These are the activations of a small neural network, seen along a few directions. Each row is one input.
In each table, some parts of the input vary, and every possible input appears once, in random order.
A made-up example of a description, with smaller parts first: one of 4 places along a line, together with either a single point or one of 9 places around a ring or (one of 3 separate values, together with one of 5 places around a ring).
Shared parts are said once, and a part with two or three values counts as separate values.
(in the rows, 128 means zero)

Other details of the inputs vary at random and push rows far along two fixed directions, the same in every table; ignore that.
These rows show it; all are for the same input, with only those details redrawn:
[172 134 137 103 160 155 115 132 148 205 118]
[122 121 145 144 133 137 129 135 110 129 140]
[122 121 145 143 133 137 129 135 111 130 139]
[139  96 135 149 101 107 138 170 106  96 154]
[128  99 138 154 103 110 138 163 101  91 154]
[ 66 150 164 160 163 171 124  86  93 134 131]
[122 121 145 144 133 137 129 135 110 129 139]

Rows:
row 1: [155 100 117 142  71 103 125 117 116  81 168]
row 2: [105 105 112 153 115  75 161 165 126  76 133]
row 3: [114 111 133 129  78  74 154 129 129  69 152]
row 4: [ 57 164 161 127 137 152 129  58 104 126 132]
row 5: [152 114  89 121 137 152 126 164 121 131 131]
row 6: [192 161 117 114 117 134  51 121 148 180  79]
row 7: [139 104 125 127 103 140 111 119 130 129 139]
row 8: [155 105 113 128 139 135 113 153 131 132 134]
row 9: [ 63 193 160 153 132 123  89  74 116 111  71]
row 10: [155 145 121  95 178 129 140 162 182 162  99]
row 11: [158 121 135 135  81 109 135 124 120 113 166]
row 12: [137  91 120 133  95 125 114 146 123 111 148]
row 13: [125 106 116 131 102 159 124 106 109 122 131]
row 14: [142 100 140 146  71 110 138 149 117  96 157]
row 15: [ 99 114 122 138 119  87 156 184 131  67 138]
row 16: [ 58 171 151 144 194 161 137 102 107 111 118]
row 17: [136  81 105 138  78 129 131 152 103  90 147]
row 18: [ 52 175 145 150 204 154 144 104 129 103 110]
row 19: [136 142 121 123 169 119 140 162 131 107 130]
row 20: [192 155 104 115 107 144  64 121 132 170  74]
row 21: [ 40 153 145 146 150 140 140  70 124 135 112]
row 22: [120 138 109 136 159 108 156 158 153 118 115]
row 23: [132 115 136 130  73  78 149 118 109  69 162]
row 24: [196 177 136 119 113 127  68 127 147 188  83]
row 25: [175 147 131  78 129 114 133  94 183 183 114]
row 26: [132  95 106 138  67 130 134 129  99  83 156]
row 27: [151 139 119  88 140 124 133 104 182 205  98]
row 28: [143 125 136 141 136 134 130 151 121 131 139]
row 29: [124 143 103 139 169 104 154 157 152 113 119]
row 30: [138 107  88 158 133 136 140 174 100  61 145]
row 31: [ 72 165 165 152 128 172 124  60 102 135 144]
row 32: [142 140 121  97 158 123 131 162 142 151 124]
row 33: [138 112 130 118  80  80 144 130 115  86 160]
row 34: [129 124 133 116 146 114 135 149 124 124 127]
row 35: [150  93 122 118 119 137 112 142 130 138 130]
row 36: [127 124 101 144 154 166 132 145 110 105 126]
row 37: [118 123 132 119 146 109 143 151 147 121 115]
row 38: [ 62 196 143 164 132 115  94  66 113 121  70]
row 39: [166 114 116 116 101 126 112 109 134 136 153]
row 40: [ 97 119 140 121 143 112 142 135 136 120 116]
row 41: [ 41 143 165 134 160 150 138  80 122 124 103]
row 42: [130 113 113 117 136  94 147 147 149 144 115]
row 43: [172 129 138 104 126 147 116 134 153 193 128]
row 44: [177 181 134  93 129 114  71 117 149 187  68]
row 45: [169 111 101 113  95 139 124 107 121 135 144]
row 46: [141 115 122 123  98 138 112 114 128 130 149]
row 47: [196 127 102  95 114 154 118  87 144 177 129]
row 48: [161 134 126 137 148 137 135 173 137 128 137]
row 49: [101 101 137 129  92  90 148 153 135  84 134]
row 50: [118 111 114 131  76  73 157 137 138  94 144]
row 51: [138  93 111 123 115 154 125 132 110 129 123]
row 52: [155  94 101 119 126 147 123 146 115 138 126]
row 53: [ 78 177 149 171 195 178 130 104 103 113 134]
row 54: [107 116 146 114 130 121 135 127 116 124 122]
row 55: [127 134 102 120 146  99 149 165 156 138 120]
row 56: [148 117 104 125 142 138 114 166 133 132 139]
row 57: [167 119 118  97 165 161  99 125 150 198 114]
row 58: [ 65 146 170 156 151 175 125  80  96 134 127]
row 59: [127 101 109 162 124 121 131 179 111  58 152]
row 60: [123 116 127 160 109 112 142 184 104  77 162]
row 61: [120 129 136 105 104 107 141 120 152 126 128]
row 62: [163 110  99 116 145 159 121 143 126 152 119]
row 63: [ 50 152 163 132 150 155 126  75 104 130 123]
row 64: [164 129 135  78 128 128 123 120 158 184 115]
row 65: [162 152 113  86 139 113 135  87 177 202 113]
row 66: [101 123 145 117 113 115 141 114 146 120 119]
row 67: [ 66 150 164 160 163 171 124  85  93 134 131]
row 68: [162 123 101 135 163 140 117 166 137 116 137]
row 69: [182 141 138 117 104 129 127  99 143 160 148]
row 70: [125 115 136 110 138 112 134 144 121 130 127]
row 71: [ 64 170 142 146 138 128 147  33 125 127 124]
row 72: [152 125 117  88 150 118 137 128 175 198  93]
Describe the family of inputs behind these rows.
Answer: one of 6 places along a line, together with either a single point or one of 11 places along a line
Changing only the place on the line of 6 turns row 8 into row 28. The same change can be made to row 1. Which row results?
Answer: row 69
Changing only the place on the line of 6 turns row 52 into row 42. The same change can be made to row 20. Which row results?
Answer: row 38
Which other rows agree with row 64 in the place on the line of 6? List them by row number.
Answer: row 4, row 16, row 19, row 23, row 32, row 33, row 34, row 44, row 54, row 63, row 70
Change only the place on the line of 6 in row 72. List by row number the other rows that result.
Answer: row 35, row 41, row 51, row 54, row 58
Change only the place on the line of 6 in row 14. List by row number the other rows that result.
Answer: row 7, row 13, row 27, row 64, row 66

Rows:
row 73: [147 121 124 131 111 122 128 131 124 121 137]
row 74: [116 141 140 120 132 130 115 117 122 125 117]
row 75: [134 118 117 126 115 111 135 133 132 123 126]
row 76: [134 122 134 123 114 108 131 139 128 126 132]
row 77: [136 122 134 126 114 108 130 139 128 125 129]
row 78: [138 124 123 131 131 116 138 148 132 117 132]
row 79: [120 131 130 142 138 144 118 126 123 133 123]
row 80: [125 141 130 136 127 141 120 111 122 132 131]
row 81: [132 119 138 120 113 114 133 140 135 123 134]
row 82: [138 112 122 132 122 125 128 146 122 125 132]
row 83: [138 118 121 136 119 127 124 150 125 124 130]
row 84: [133 118 136 121 115 111 132 138 132 124 134]
row 85: [113 135 144 125 130 129 130 116 125 134 124]
row 86: [132 116 118 122 115 114 138 134 134 122 128]
row 87: [118 130 130 138 137 145 123 125 120 134 123]
row 88: [118 141 128 123 149 137 123 126 124 117 121]
row 89: [130 115 120 121 114 116 137 134 139 120 132]
row 90: [113 137 130 130 148 132 135 124 124 128 130]
row 91: [137 123 135 128 114 109 130 139 130 124 128]
row 92: [137 123 122 128 132 115 138 147 130 119 134]
row 93: [113 135 126 132 132 130 131 110 130 131 118]
row 94: [135 107 124 128 123 128 130 146 126 124 136]
row 95: [119 128 131 137 139 144 124 123 119 134 124]
row 96: [206 136 110  67 163 156  98 140 172 221  94]
row 97: [147 124 123 136 111 122 121 134 128 120 136]
row 98: [117 142 142 136 131 127 119 118 129 133 121]
row 99: [122 130 134 128 129 142 126 106 122 131 138]
row 100: [123 132 133 129 128 142 128 107 120 131 134]
row 101: [113 137 125 133 131 131 129 112 130 131 118]
row 102: [123 135 131 130 129 139 125 107 118 133 135]
row 103: [137 127 122 131 130 117 136 149 132 118 131]
row 104: [126 138 131 135 127 141 123 109 121 132 130]
row 105: [125 135 131 132 129 139 124 107 119 133 133]
row 106: [117 142 130 139 148 133 127 127 130 125 125]
row 107: [113 140 124 134 130 131 127 113 131 131 118]
row 108: [132 118 116 123 115 111 135 134 132 123 129]
row 109: [147 123 120 120 112 125 117 132 121 112 132]
row 110: [114 123 133 130 137 148 127 124 124 132 131]
row 111: [113 133 132 128 149 135 136 124 129 126 132]
row 112: [137 129 121 133 129 117 134 151 133 118 132]
row 113: [109 128 127 126 133 131 133 109 131 130 125]
row 114: [136 121 124 125 131 118 142 147 131 118 135]
row 115: [114 137 123 121 133 133 119 111 126 122 114]
row 116: [136 126 134 129 112 110 129 141 130 124 127]
row 117: [133 120 125 123 131 120 141 148 137 117 139]
row 118: [136 111 122 129 121 126 129 147 121 126 134]
row 119: [116 124 132 131 138 146 128 123 119 134 127]
row 120: [115 143 141 133 129 128 122 119 128 134 122]
row 121: [114 138 125 137 132 130 124 112 133 130 117]
row 122: [121 131 135 127 127 145 128 108 125 129 139]
Changing only one part turns row 85 into row 100. The same change can be made to row 84. Which row results?
Answer: row 99
Describe the family of inputs behind these rows.
Answer: one of 5 separate values, together with either a single point or one of 9 places along a line
Which other rows agree with row 96 in the choice among 5 separate values? List them by row number.
Answer: row 79, row 82, row 83, row 87, row 94, row 95, row 110, row 118, row 119
Change only the choice among 5 separate values in row 96. List by row number the other rows that result.
Answer: row 74, row 88, row 109, row 115

Rows:
row 123: [102 129 130 147 108 117 130 117 105  94 134]
row 124: [218 106 109  86 102 102 117 175 175 174 125]
row 125: [101 122 131 143 108 120 138 112 107  97 146]
row 126: [119 157 146 114 157 165 117  80 139 184 112]
row 127: [138 111 119 129  97 107 136 138 123 110 141]
row 128: [ 99 127 138 151 106 122 124 124 111  96 135]
row 129: [186 115 108 101 133 103 137 187 156 141 125]
row 130: [119 158 145 116 157 164 112  82 139 185 108]
row 131: [166 107 113 108 103 111 133 144 144 131 138]
row 132: [205 100 103  84 134 105 127 201 168 169 116]
row 133: [196 115 116 102 100  98 125 161 149 147 129]
row 134: [100 119 131 143 109 126 134 115 112  91 137]
row 135: [109 161 130 123 186 163 124 109 143 172 103]
row 136: [104 129 141 149 107 119 129 120 107  95 134]
row 137: [101 127 131 145 109 119 129 117 108  91 132]
row 138: [ 95 125 127 155 141 121 146 140 118  89 138]
row 139: [ 88 135 131 151 150 134 141 130 117 103 130]
row 140: [110 118 126 159 116 143 121 130  95  93 142]
row 141: [111 115 129 155 117 145 128 126  97  94 149]
row 142: [117 157 134 114 158 161 113  78 137 184 109]
row 143: [167 116 124 118 102 104 123 153 141 129 129]
row 144: [167 107 118 118 102 105 127 147 137 136 130]
row 145: [194 103 113  99 101 102 131 156 151 154 135]
row 146: [ 99 121 130 146 109 121 132 115 109  94 136]
row 147: [103 123 139 147 107 121 139 114 107 100 146]
row 148: [ 84 123 139 140 152 137 140 133 112 106 131]
row 149: [117 154 134 112 160 167 111  80 142 178 105]
row 150: [122 161 141 116 160 159 110  80 134 183 103]
row 151: [204  98 105 105 111 126 123 169 143 150 144]
row 152: [113 167 134 118 189 161 125 107 142 168 107]
row 153: [139 118 130 133  97 106 124 147 127 104 136]
row 154: [128 150 133 123 169 186 105  90 126 181 116]
row 155: [102 117 125 152 128 114 151 154 117  81 142]
row 156: [ 96 132 145 143 121 133 132 103 113 110 141]
row 157: [117 157 131 113 159 166 109  81 140 179 102]
row 158: [137 113 127 136  97 107 126 146 125 109 134]
row 159: [102 126 136 153 105 119 130 120 105 100 134]
row 160: [101 122 141 148 108 122 133 118 112  96 142]
row 161: [112 164 133 120 188 162 124 108 143 170 103]
row 162: [121 163 136 108 162 164 110  80 140 173 105]
row 163: [159 113 109 124 135 107 137 173 150 128 129]
row 164: [ 89 115 135 145 140 124 140 146 109  93 134]
row 165: [216 107  98  83 135 105 140 193 180 173 127]
row 166: [118 158 145 113 158 166 112  83 144 182 114]
row 167: [ 93 124 137 141 142 121 138 146 107  88 134]
row 168: [ 97 129 140 145 120 132 132 101 108 113 134]
row 169: [136 122 117 137 133 103 140 165 132  98 135]
row 170: [157 110 114 116 132 112 145 174 145 129 131]
row 171: [101 126 130 145 110 123 128 118 110  88 130]
row 172: [104 129 139 151 107 118 130 119 105  96 134]
row 173: [137 108 118 130  99 110 131 139 127 105 136]
row 174: [119 160 143 118 156 163 110  84 137 185 104]
row 175: [113 167 130 121 197 168 118 102 149 186  98]
row 176: [104 123 123 157 131 108 142 155 116  78 135]
row 177: [106 129 137 147 110 115 129 115 103  94 136]
row 178: [105 132 142 147 109 117 130 119 106  93 138]
row 179: [137 114 116 133  96 105 129 142 121 110 134]
row 180: [217 107  96  87 138 103 137 191 182 173 127]
row 181: [208  97 106  78 136 107 136 196 171 171 127]
row 182: [100 120 131 141 109 122 138 112 109  95 144]
row 183: [120 157 138 118 158 161 109  81 134 186 102]
row 184: [121 168 146 111 161 161 106  84 141 178 110]
row 185: [192 109 106  99 102 103 122 160 155 143 123]
row 186: [165 108 114 111 102 108 132 146 142 132 133]
row 187: [104 132 131 144 110 115 130 115 105  92 138]
row 188: [194 111 107  96 103 102 123 159 154 141 127]
row 189: [ 92 122 130 151 138 124 145 144 112  92 134]
row 190: [102 122 142 146 107 122 137 116 109  98 146]
row 191: [108 158 132 120 186 165 124 111 140 174 102]
row 192: [207 103 106  83 135 103 128 200 168 164 117]
row 193: [109 111 127 142  99 115 139 126 112  82 146]
row 194: [136 112 117 131  97 107 129 142 124 107 132]
row 195: [100 119 130 143 109 125 135 114 112  92 139]
row 196: [118 158 146 111 159 165 114  81 143 182 118]
row 197: [102 123 138 151 106 119 133 117 107 100 138]
row 198: [114 124 130 153 120 140 122 128  94  89 145]
row 199: [112 122 129 157 118 141 121 129  95  90 142]
row 200: [165 110 123 118 102 107 125 152 143 133 132]
row 201: [122 166 147 113 161 160 109  82 139 178 109]
row 202: [ 97 132 142 146 118 133 133 103 109 113 136]
row 203: [140 118 121 126 100 103 130 139 123 101 136]
row 204: [111 161 136 109 196 174 130  99 146 188 108]
row 205: [ 99 122 128 147 108 125 127 119 110  91 130]
row 206: [ 94 128 131 150 139 122 142 146 111  89 130]
Changing only one part turns row 167 into row 192. The same change can be made to row 178. Which row results?
Answer: row 136
Changing only one part turns row 198 into row 151. The same change can be made to row 203. Which row results?
Answer: row 182
Changing only one part turns row 183 into row 150. The same change can be made to row 158. Which row results?
Answer: row 143
Describe the family of inputs behind these rows.
Answer: one of 6 places along a line, together with either a single point or one of 4 places along a line or one of 9 places along a line
A walk changes only the place on the line of 9. It starts at row 193 and steps to row 131. List the rest of the walk in order.
Answer: row 182, row 125, row 145, row 147, row 190, row 156, row 196
Change only the place on the line of 4 in row 176. List by row number the other rows that result.
Answer: row 161, row 192, row 206
Change only the place on the line of 6 in row 149. List by row number the other rows that result.
Answer: row 134, row 162, row 171, row 193, row 205
A walk changes only the place on the line of 9. It starts at row 149 and steps to row 173. List the rest of the walk in order.
Answer: row 146, row 142, row 144, row 197, row 130, row 200, row 124
